A small network was shown many inputs. Here are its activations along a few directions, one row for each input.
In each table, some parts of the input vary, and every possible input appears once, in random order.
A made-up example of a description, with smaller parts first: one of 6 places along a line, together with either a single point or one of 9 places around a ring or (one of 2 separate values, together with one of 5 places around a ring).
Shared parts are said once, and a part with two or three values counts as separate values.
(in the rows, 128 means zero)

Other details of the inputs shift rows strongly along two fixed directions, in all tables alike. That doesn't count.

A family of inputs:
R1: [136 127 141 129 128 127 122 127 135 129 119 122 116 125 142]
R2: [127 146 106 129 143 109 155 138 134 109 134 118 167 138 114]
R3: [135 124 144 133 122 131 124 129 140 134 123 133 118 127 141]
R4: [131 130 143 133 138 138 126 131 125 131 127 119 112 126 131]
R5: [135 133  95 147 149 107 138 124 152 144 136 120 172 123 123]
R6: [130 119 146 125 113 121 127 123 138 123 123 133 123 130 133]
R7: [129 142 114 131 150 119 168 141 131 126 134 111 164 135 119]
R8: [129 130 146 123 125 137 134 130 120 136 135 131 119 130 123]
R9: [132 122 142 125 128 129 122 127 139 126 119 120 118 128 140]
R10: [121 128 140 129 135 145 119 131 134 130 126 137 120 132 123]
R11: [124 121 128 129 139 144 119 122 119 127 127 122 120 123 135]
R12: [126 116 131 124 113 125 121 115 128 122 124 139 127 125 138]
R13: [137 124 135 131 127 128 115 133 136 136 119 148 118 130 135]
R14: [135 132 114 144 143 116 162 141 155 127 127 125 167 133 135]
R15: [127 139 108 135 136 106 157 136 153 117 125 136 170 136 124]
R16: [130 128 128 122 120 129 122 117 108 119 130 127 124 121 127]
R17: [127 125 128 133 140 142 119 122 114 130 128 125 117 121 137]
R18: [129 131 132 124 135 121 108 135 131 127 121 127 116 125 142]
R19: [131 123 142 120 119 118 126 122 135 119 120 122 119 128 134]
R20: [127 132 134 120 125 110 111 129 127 120 122 129 117 125 136]
R21: [123 117 131 133 133 148 121 124 122 132 131 134 123 124 133]
R22: [129 133 101 135 134 118 162 132 128 116 139 130 173 127 120]
R23: [126 126 127 122 130 131 110 112 121 151 143 123 126 122 110]
R24: [130 124 127 125 119 120 119 114 121 121 121 130 121 121 142]
R25: [126 128 135 123 133 127 110 127 139 122 118 124 120 135 139]
R26: [121 121 131 120 126 143 127 122 114 132 135 134 126 127 127]
R27: [131 123 126 130 129 131 115 119 125 128 120 127 120 121 148]
R28: [130 121 126 127 118 113 103 106 135 141 133 128 128 120 121]
R29: [120 135 136 113 135 134 120 128 120 125 130 122 120 138 121]
R30: [127 123 128 117 120 131 122 117 112 116 130 125 126 123 125]
R31: [131 119 130 133 123 134 117 120 128 133 124 139 123 123 146]
R32: [131 124 146 120 113 131 131 127 127 121 134 131 124 129 118]
R33: [124 126 131 124 125 141 127 122 110 136 135 137 123 126 129]
R34: [134 140 115 151 153 125 166 145 141 132 136 125 160 130 126]
R35: [129 138 108 141 146 116 152 141 157 124 123 134 170 136 130]
R36: [136 128 136 121 119 127 123 131 119 126 130 149 121 129 114]
R37: [122 131 136 126 143 139 114 130 129 124 127 122 116 134 128]
R38: [132 127 136 133 138 140 119 136 126 138 128 146 114 129 123]
R39: [128 125 143 129 138 140 126 131 129 128 127 117 115 128 129]
R40: [127 122 146 133 132 144 128 132 132 133 130 128 118 129 127]
R41: [128 118 128 126 129 133 115 119 128 125 119 125 124 123 146]
R42: [127 122 131 136 134 146 121 124 119 135 132 136 120 122 135]
R43: [134 125 144 127 113 120 128 123 136 126 125 136 119 127 135]
R44: [135 132 143 121 119 125 129 125 118 120 130 122 119 126 122]
R45: [125 129 129 120 132 138 125 120 106 131 132 125 121 124 131]
R46: [ 85 125   8 178   5 127 153 199 151 165  87  62  37 158 106]
R47: [128 138 116 135 145 123 171 143 135 130 138 122 166 136 117]
R48: [130 128 100 144 144 120 155 133 144 126 128 131 172 128 141]
R49: [124 129 135 118 123 116 114 122 135 115 120 127 121 135 133]
R50: [129 132  97 136 140 105 156 126 136 114 125 121 170 127 136]
R51: [119 131 139 116 127 140 125 130 126 131 130 137 123 135 116]
R52: [124 133 135 128 146 132 111 138 120 130 128 124 113 126 131]
R53: [130 120 129 128 113 124 122 115 125 125 126 141 122 123 140]
R54: [130 130 137 121 130 135 125 135 117 139 130 146 118 132 117]
R55: [131 125 127 123 119 122 107 109 123 138 142 126 129 119 107]
R56: [128 123 126 134 138 135 104 114 130 150 139 123 123 118 116]
R57: [122 137 135 115 138 128 117 136 112 130 132 124 116 129 125]
R58: [128 136 134 115 126 120 115 132 114 118 132 127 119 126 121]
R59: [136 125 135 124 119 117 119 127 133 128 122 152 118 129 129]
R60: [124 130 139 117 116 132 123 126 128 119 129 139 126 132 113]
R61: [134 129 146 124 114 129 131 127 123 124 134 133 121 127 120]
R62: [121 124 128 117 131 140 125 121 110 128 130 122 124 126 128]
R63: [132 138 100 139 134 116 163 132 124 119 139 133 171 126 122]
R64: [130 134 143 120 130 134 131 128 116 132 131 119 116 129 125]
R65: [131 128 144 116 119 127 129 125 123 116 130 120 121 127 120]
Description of these inputs: one of 5 places around a ring, together with either a single point or (one of 3 separate values, together with one of 4 places along a line).
Changing only the place on the ring of 5 turns R28 into R23. The same change can be made to R24. Which row results? -> R45
Changing only the place on the ring of 5 turns R38 into R54. The same change can be made to R10. Which row results? -> R51
Change only the choice among 3 separate values in R3. List by row number the other rows that result. -> R13, R31
Start at R41 and move only the place on the ring of 5, one step at a time. The first step leads to R50. Which rows follow, in order? -> R30, R62, R11
Which other rows agree with R2 in the place on the ring of 5? List them by row number. -> R16, R22, R30, R32, R36, R44, R55, R58, R60, R61, R63, R65
Change only the place on the ring of 5 in R12. List by row number the other rows that result. -> R21, R22, R26, R48
Change only the choice among 3 separate values in R19. List by row number the other rows that result. -> R49, R50

A family of inputs:
R66: [128 128 125 147 136 123 138 134 149 126 123 130 141 129 141]
R67: [129 127 115 143 152 122 133 124 145 139 131 130 139 127 134]
R68: [129 130 140 111 130 114 142 118 128 110 127 132 151 126 122]
R69: [134 132 134 126 150 122 126 115 127 135 137 128 155 120 137]
R70: [128 101 175 107  95 159  61 111 120 133 106 140  45 123 152]
R71: [131 128 125 131 145 122 124 127 125 128 139 138 152 122 134]
R72: [125 130 119 148 151 124 131 131 136 130 125 133 142 128 140]
R73: [128 109 181  92  88 153  66  96  95 123 119 145  52 118 129]
R74: [137 134 135 118 133 108 142 121 127 109 125 129 157 128 117]
R75: [141 131 135 129 134 110 145 128 140 119 130 132 151 125 131]
R76: [ 77 137  23 168  56 160 162 199 121 173 111  68  65 162  91]
R77: [130 138 125 128 156 144 145 143 116 135 154 128 140 124 104]
R78: [138 132 127 122 134 119 140 115 125 117 140 131 157 129 121]
R79: [138 133 132 120 132 113 137 131 137 116 126 128 145 132 139]
Describe the family of inputs behind these rows. -> one of 2 separate values, together with either a single point or one of 6 places around a ring
Changing only the choice among 2 separate values turns R76 into R77. The same change can be made to R72. Which row results? -> R67

A family of inputs:
R80: [132 128 122 134 132 125 139 125 135 129 133 142 151 128 122]
R81: [143 110 201  89 150 146  65  79  97 121 142 155 104 107 136]
R82: [126 130 118 132 149 127 135 125 127 131 133 118 145 125 126]
R83: [128 128 112 132 138 126 133 121 124 126 137 127 149 125 127]
R84: [115 120 110 139  89 150 116 148 129 144 107 117  73 135 135]
R85: [145 111 212  86 135 145  78  81 104 113 136 159 106 111 144]
R86: [129 134 118 131 142 125 135 126 128 133 139 133 145 126 117]
R87: [128 134 127 123 128 121 147 135 126 115 130 129 146 131 132]
R88: [115 121 114 133  76 140 122 138 129 144 115 121  80 136 115]
R89: [135 130 121 129 125 105 133 123 139 117 122 127 149 126 133]
R90: [129 137 118 128 141 121 139 126 121 124 137 119 147 123 120]
R91: [115 115 100 137  78 144 111 138 123 145 117 123  83 132 122]
R92: [111 121 108 132  82 141 114 133 117 138 120 108  78 132 120]
R93: [129 133 130 135 147 128 142 142 139 133 130 131 141 132 131]
R94: [131 125 121 134 138 127 141 127 133 130 129 131 144 126 134]
R95: [132 130 119 137 145 124 136 125 125 128 134 123 144 124 134]
R96: [133 127 120 135 134 108 130 124 144 127 122 128 145 125 141]
R97: [132 130 132 137 143 129 142 137 140 128 122 135 141 129 133]
R98: [127 136 122 134 154 131 135 135 128 128 128 116 143 127 134]
R99: [133 130 124 136 141 112 130 131 147 121 116 126 144 127 146]
R100: [133 134 126 126 126 104 138 128 140 108 123 125 146 130 135]
R101: [131 133 124 134 149 127 137 129 130 134 133 127 146 128 124]
R102: [133 134 130 130 132 122 142 132 131 129 138 131 147 130 117]
R103: [132 126 113 129 130 107 129 119 143 125 126 134 148 125 135]
R104: [128 135 120 135 151 130 138 129 130 124 129 121 139 130 141]
R105: [132 134 131 126 130 122 150 132 133 115 126 133 145 136 122]
R106: [126 134 124 123 136 120 142 131 119 114 131 121 144 130 128]
R107: [130 137 126 124 140 122 141 129 126 128 137 126 147 126 117]
R108: [135 132 127 140 141 126 139 133 136 134 135 132 145 130 123]
R109: [130 139 125 133 152 129 137 139 132 133 129 125 139 130 132]
R110: [142 118 217  80 144 144  77  91 100 110 137 154  96 117 134]
R111: [106 124 111 123  86 142 116 144 116 133 118 103  76 135 116]
R112: [134 127 127 137 137 127 143 129 141 131 131 133 146 127 129]
R113: [111 123 119 130  78 138 120 152 123 137 117 119  75 142 112]
R114: [110 118 109 135  81 145 110 141 127 152 121 126  82 137 111]
Describe the family of inputs behind these rows. -> one of 5 places along a line, together with either a single point or one of 6 places around a ring
Changing only the place on the line of 5 turns R98 into R82. The same change can be made to R84. Which row results? -> R94
Which other rows agree with R85 in the place on the line of 5? List them by row number. -> R88, R89, R90, R92, R102, R107

A family of inputs:
R115: [126 110 184 104 121 162  57  97 108 139 130 137  66 116 130]
R116: [121 133  89 148 127 131 135 142 136 151 133 116 135 129 114]
R117: [135 136 128 124 128 101 141 122 137 112 126 120 154 127 137]
R118: [136 136 154 123 173 131 137 131 133 129 141 141 155 129 132]
R119: [134 134 128 126 125 104 146 131 141 110 121 132 146 132 129]
R120: [145 127 140 117 141  99 132 101 138 113 138 149 169 122 130]
R121: [129 133 119 128 140 128 144 125 112 130 145 131 160 122 108]
R122: [148 130 149 109 151  98 130 105 133 104 136 147 173 116 137]
R123: [134 127 113 143 139 116 134 124 137 130 126 132 147 123 146]
R124: [117 112 162 113 104 163  60 118 107 139 120 119  45 126 131]
R125: [119 142 116 126 137 135 157 141 120 122 136 121 144 131 110]
R126: [154 137 186 105 169 101 137 107 137  94 133 164 184 121 139]
R127: [ 85 134  15 176  38 148 185 207 138 165 110  70  73 165  83]
R128: [112 139  91 133 120 129 154 147 109 132 126 107 128 137 111]
R129: [135 125 103 145 133 122 136 123 146 134 130 132 150 124 141]
R130: [134 123 118 136 148 119 137 128 138 120 124 121 151 127 150]
R131: [131 129 123 143 136 126 144 142 146 128 118 136 138 132 142]
R132: [119 114 167 103  96 159  74 106  86 133 133 138  58 121 120]
R133: [119 111 163 116  99 163  73 126 110 148 117 125  43 131 128]
R134: [129 130 114 143 135 124 146 138 147 128 118 123 141 129 143]
Changing only one part turns R134 into R131. The same change can be made to R125. Which row results? -> R127
Describe the family of inputs behind these rows. -> one of 4 places along a line, together with one of 5 places along a line
Change only the place on the line of 4 in R120. List by row number the other rows that result. -> R116, R121, R129
